Each row below holds a small network's activations on one input, seen along a few directions.
Each table varies a few parts of the input and shows all the possible inputs, shuffled.
A made-up example of a description, with smaller parts first: values(3) and (point or line(11) or (ring(5) and line(6))).
Shared parts are said once, and a part with two or three values counts as separate values.

Rows:
x1: -12, 37, -12, -31, -33, 29, -18, -33, -56, -21, -1, 78, 21
x2: 71, 15, -5, 1, -22, -16, 19, 25, 19, -17, -31, 34, -5
x3: 65, -3, 14, 7, -10, -19, -1, 49, 8, -43, -11, 20, -78
x4: -79, 28, -30, 14, 45, -3, -17, -6, -22, 84, 110, -50, 41
x5: 49, -50, 1, 23, -25, -7, 12, 12, 28, 0, -53, 20, -2
x6: -6, 37, -34, 99, 71, 4, 14, -29, -19, 60, 67, -36, -3
x7: 42, -66, 25, 19, 2, -31, 3, 26, 20, -23, -42, 20, -66
x8: 33, 39, -2, 28, -30, -21, 14, -8, 10, -36, -22, 66, -6
x9: 33, -70, 35, -36, -39, 30, -26, -30, 22, 7, -8, -34, 39
x10: 24, 38, 15, 33, -20, -21, -17, 1, -61, -33, -14, 63, -92
x11: -53, 33, 0, -58, -55, 14, -5, 15, 18, -11, 18, 57, 28
x12: -57, 49, 4, -56, -55, 18, -13, 4, -45, 19, 5, 71, 18
x13: -13, 22, -7, 95, 101, -16, 3, -16, -22, 38, 72, -32, -68
x14: -12, -58, 52, -74, -49, -4, -14, -9, 40, 52, -13, -28, 41
x15: -4, 12, 2, -74, -52, 10, -29, 57, 24, 9, 12, 11, 28
x16: -109, 19, -42, -36, 45, 13, 30, 12, 2, 20, 14, -119, 49
x17: 41, 1, -7, -58, -16, 1, -22, 11, 15, -28, -5, 33, 41
x18: 51, -60, 34, 9, -38, 24, 45, -25, 31, 17, -39, -16, -4
x19: -39, 26, -42, 52, 72, 23, 62, -8, 3, -2, -30, -102, 8
x20: -26, -50, 10, -63, -43, -3, -29, 30, 38, 31, -21, 9, 36
x21: 56, -75, 73, 9, 0, -28, 22, -9, 20, -2, -35, -14, -57
x22: 4, 23, -2, -29, -23, -3, -25, -19, 3, -47, 5, 65, 42
x23: -34, 19, -38, 42, 71, 14, -23, -40, -31, 46, 101, -41, 46
x24: -55, 10, -35, -3, 82, 3, 9, -19, -10, -13, -2, -109, 64
x25: 18, -62, -3, -36, -20, 9, -31, -3, 24, -10, -26, 17, 43
x26: 28, 21, 15, 33, -19, -24, -7, 15, -1, -62, -2, 51, -80
x27: -47, 11, -13, 50, 102, 4, 51, 6, -1, -23, -24, -97, -56
x28: 30, 55, -6, 38, -44, 4, -7, -10, -55, -10, -24, 65, -26
Changing only one part turns x14 into x9. The same change can be made to x20. Which row results? -> x25
Describe the family of inputs behind these rows. -> line(4) and (values(2) or line(5))
Which other rows does x23 become when the values(2) part takes its other values? List them by row number. -> x24

Rows:
x29: -47, 29, -38, -4, 43, 9, -2, -6, -6, 21, 33, -47, 58
x30: -46, 1, 0, -15, 25, 5, 2, -22, 1, 34, 24, -56, 47
x31: 15, 29, -15, 108, 93, -23, 45, -17, -30, -7, 8, -27, -85
x32: 60, -31, 16, 0, -47, 8, -4, -3, 10, -11, -31, 42, -5
x33: 15, -8, 11, -20, -30, 3, -18, 6, -3, -6, 12, 43, -17
x34: -14, 59, -24, -5, -15, 7, -17, 4, -29, -23, 24, 52, 7
x35: 36, -39, 13, -11, -13, 6, 11, 20, 21, -28, -54, -27, -11
x36: 23, -9, 11, -7, -43, -4, -7, 11, 11, 5, -8, 48, -10
x37: -25, -43, 8, -13, 24, 4, 0, -17, 27, 30, 21, -55, 32
x38: -16, 31, 3, -12, -30, -1, -21, 0, -30, 3, 6, 42, 2
x39: -1, -18, 16, -22, -7, -14, 11, 24, 26, -18, -35, -16, -16
Describe the family of inputs behind these rows. -> point or (values(2) and line(5))

Rows:
x40: 14, -2, -12, 30, 50, 1, -2, -46, -25, -5, 32, -10, 14
x41: 27, -43, 31, -33, -49, 15, -19, 21, 42, 13, 7, 16, 16
x42: 51, 0, 6, -3, -28, -1, 2, 36, -6, -36, -25, 63, -61
x43: 47, 4, 21, 3, -33, -3, -7, 9, -36, -36, -43, 59, -47
x44: -1, 6, 9, 15, 15, -15, 26, 1, -6, 13, -50, -44, 8
x45: -49, 14, -9, -2, 3, -9, -1, 25, -2, 25, 35, -16, -13
x46: 13, 25, -6, 54, 23, -12, 17, -32, -25, 38, 8, -2, 3
x47: 25, -58, 14, -19, -36, 2, -8, 13, 33, -2, -12, 45, -5
x48: -41, -3, -9, -30, 35, -8, -15, 17, 1, -3, 51, -19, 0
x49: 2, 15, -9, 54, 25, 9, 11, -38, -22, 26, 12, -4, 0
x50: 38, -27, 19, 0, -44, -12, -30, -7, -6, -17, -40, 41, -30
x51: -9, 48, -55, -45, -35, 20, -23, 24, 16, -22, 6, 36, 88
x52: -5, -13, -11, 5, 26, 5, 18, 16, 30, -22, -16, -50, -3
x53: 30, 44, 11, 0, -34, -14, 16, 22, 5, -62, -13, 78, -69
x54: -42, 26, -4, -7, 10, -18, 6, 30, 0, 41, 27, -9, -11
x55: 23, -40, 46, -28, -55, 13, -28, -6, 10, 16, -12, 13, 27
x56: -59, 15, 5, -9, 19, 12, -24, -12, -28, 14, 18, -19, 1
x57: -1, -18, 1, -9, 39, -7, 4, -13, -5, -32, -28, -54, 19
x58: -46, 3, 2, -23, 28, -12, -29, -13, -34, -1, 30, -23, 12
x59: 8, 1, -23, 42, 40, 18, 16, -15, 10, 4, 42, -6, -8
x60: 4, 7, -11, 49, 33, 13, 2, -44, -22, 5, 23, -10, 4
x61: 17, 20, -20, 48, 27, -12, 29, -4, 7, 37, 27, 2, -10
x62: 4, -23, -11, -15, 43, -7, 14, 14, 29, -34, -7, -50, 7
x63: -13, 54, -41, -40, -39, 22, -32, -3, -16, -21, -12, 33, 102
x64: -48, 30, 10, -2, 5, -18, -6, 2, -33, 43, 8, -14, 1
x65: -9, -6, 5, 17, 10, -2, 21, -3, -6, -3, -43, -50, 7
x66: 11, -26, 28, -61, -66, 20, -9, -25, 5, 29, -2, 7, 39
x67: -51, 6, -8, -13, 21, 8, -9, 19, 3, 8, 42, -18, -9
x68: 9, 6, -22, 50, 25, 6, 26, -7, 7, 21, 35, -4, -10
x69: 2, 6, -4, 8, 23, -12, 34, 25, 31, 16, -34, -37, -7
x70: 21, -55, 28, -14, -41, 0, -17, -13, 1, 0, -30, 42, 7
x71: 18, -8, -25, 24, 54, 1, 9, -18, 8, -7, 51, -7, 1
x72: 26, 48, 27, 7, -39, -17, 5, -4, -24, -62, -32, 74, -53
x73: 42, -30, 4, -5, -39, -10, -21, 20, 25, -18, -21, 44, -43
x74: -4, -9, -9, 13, 12, -7, 30, 23, 26, -5, -22, -47, -6
x75: -58, 21, 5, 0, 4, 0, -14, -5, -31, 30, 12, -17, -2
x76: -13, -7, 3, 7, 28, 12, 7, -13, 1, -17, -41, -51, 7
x77: 15, -30, 14, -66, -60, 20, 1, 2, 38, 27, 16, 10, 27
Describe the family of inputs behind these rows. -> values(2) and (point or line(6) or (values(3) and line(4)))
Changing only the values(2) part turns x49 into x68. The same change can be made to x56. Which row results? -> x67
Which other rows does x49 become when the line(4) part takes its other values? List them by row number. -> x40, x46, x60
Which other rows does x71 become when the values(2) part takes its other values? List them by row number. -> x40

Rows:
x78: -12, -30, 3, -12, 2, 8, 0, -4, 18, 38, 8, -40, 32
x79: -28, 24, -11, -9, -9, 8, -13, -9, -13, 31, 37, 12, 32
x80: 42, 22, 8, -31, -70, -3, -14, 27, -2, -52, -39, 86, -20
x81: 13, -48, 18, -30, -29, 9, -11, 7, 26, 12, -2, -1, 10
x82: 53, -36, 26, -32, -62, -2, 0, 29, 32, -47, -67, 36, -19
x83: 34, -47, 34, -37, -56, 4, -12, 8, 19, -14, -43, 18, 1
x84: -3, 8, 2, -28, -38, 7, -24, 2, -4, 5, 28, 50, 10
x85: 49, -19, 13, 75, 48, -16, 46, -14, 6, -11, -15, -17, -79
x86: -67, 56, -34, 24, 68, -4, 10, -3, -28, 9, 31, -54, 13
x87: -51, 2, -19, 18, 82, -9, 25, 1, 7, 17, 3, -105, 16
x88: -30, -15, -17, 5, 50, 7, 7, -14, 9, 27, 17, -73, 41
x89: 26, 35, -8, 84, 40, -20, 19, -14, -36, -15, 8, 40, -78
x90: -46, 39, -31, 10, 38, 9, -8, -20, -22, 19, 47, -22, 40
x91: 20, 10, 17, -35, -64, 3, -25, 4, -12, -19, -14, 69, 1
Describe the family of inputs behind these rows. -> values(2) and (point or line(6))
Changing only the values(2) part turns x86 into x87. The same change can be made to x91. Which row results? -> x83
Which other rows does x89 become when the values(2) part takes its other values? List them by row number. -> x85

Rows:
x92: -50, -16, -3, 3, 57, -2, 22, -8, 9, 41, 6, -104, 31
x93: -48, 17, -21, 15, 49, 4, 9, -27, -8, 32, 20, -68, 50
x94: -77, 47, -23, 12, 46, 4, -4, -15, -30, 41, 47, -49, 38
x95: -75, 34, -33, 46, 85, 5, 1, -27, -24, 67, 98, -55, 22
x96: -48, -28, -15, 34, 95, -1, 28, -22, 14, 65, 54, -108, 15
x97: 45, 8, -1, 93, 62, -20, 46, -3, -12, -46, -37, -10, -100
x98: -27, 9, -21, -18, 10, 1, -12, 2, 2, -2, -6, -21, 49
x99: -55, 37, -24, 6, 50, 6, 1, -21, -26, 36, 34, -59, 47
x100: -51, -3, -14, 7, 51, 11, 11, -16, -3, 28, 12, -94, 43
x101: -53, 25, -36, 39, 89, 6, 7, -34, -20, 62, 85, -65, 31
x102: 81, -42, 36, -18, -98, 7, -19, -1, 17, -12, -32, 101, -13
x103: 7, -13, 3, -43, -41, 13, -5, 27, 25, -25, -29, -3, 23
x104: 10, 7, -3, -36, -44, 7, -5, 16, 19, -21, -21, 24, 30
x105: 41, 50, -13, 91, 57, -29, 38, -8, -38, -40, -11, 28, -95
x106: -30, -12, -14, -25, 13, 7, -11, 13, 8, -5, -13, -47, 42
x107: 78, -62, 42, -26, -96, 12, -20, 9, 23, -16, -40, 74, -21
x108: 49, 29, -7, 102, 58, -28, 47, -13, -19, -43, -27, 18, -92
x109: 80, -74, 53, -28, -91, -2, -12, 15, 36, -2, -46, 64, -35
x110: 40, -52, 43, -54, -64, -3, -13, 19, 32, -24, -43, 28, -14
x111: 73, -23, 31, -30, -99, 8, -25, 4, -2, -9, -18, 111, -18
x112: 38, -40, 32, -51, -70, 11, -22, 13, 20, -38, -37, 40, -1
x113: -49, -16, -27, 39, 90, 11, 17, -29, 2, 53, 61, -99, 26
x114: -20, 37, -8, -41, -48, 6, -17, 26, -2, -15, 4, 45, 14
x115: -29, -24, -3, -29, 19, -6, -1, 20, 20, 8, -19, -59, 30
x116: -57, 38, -24, -22, 7, 1, -25, 12, -19, 6, 20, -1, 35
x117: -46, 5, -33, 47, 88, 5, 15, -40, -2, 57, 70, -73, 34
x118: 41, -19, 26, -44, -72, 5, -21, 2, 14, -34, -29, 67, 7
x119: 50, -13, 30, -25, -103, 5, -30, 8, -5, -6, -6, 121, -31
x120: 3, 27, -7, -47, -44, 9, -12, 21, 2, -19, -9, 35, 26
x121: -34, 28, -24, -28, 11, 3, -20, 7, -16, 2, 8, -11, 45
x122: 47, -5, 12, 89, 68, -32, 56, 4, 1, -32, -44, -19, -113
x123: 9, -26, 14, -47, -35, -1, 5, 33, 37, -12, -35, -15, 11
x124: 17, 60, -12, 97, 51, -33, 32, -3, -43, -36, 2, 38, -106
x125: 10, 10, 20, -50, -77, 3, -32, 11, -8, -28, -4, 87, -10
x126: 33, 0, 21, -55, -72, 7, -28, 7, -5, -32, -16, 78, 2
Changing only one part turns x100 into x99. The same change can be made to x106. Which row results? -> x121
Describe the family of inputs behind these rows. -> line(5) and (point or line(6))
Start at x96 and move only the line(6) part, one step at a time. The first step leads to x92. Which rows follow, in order? -> x115, x123, x110, x109
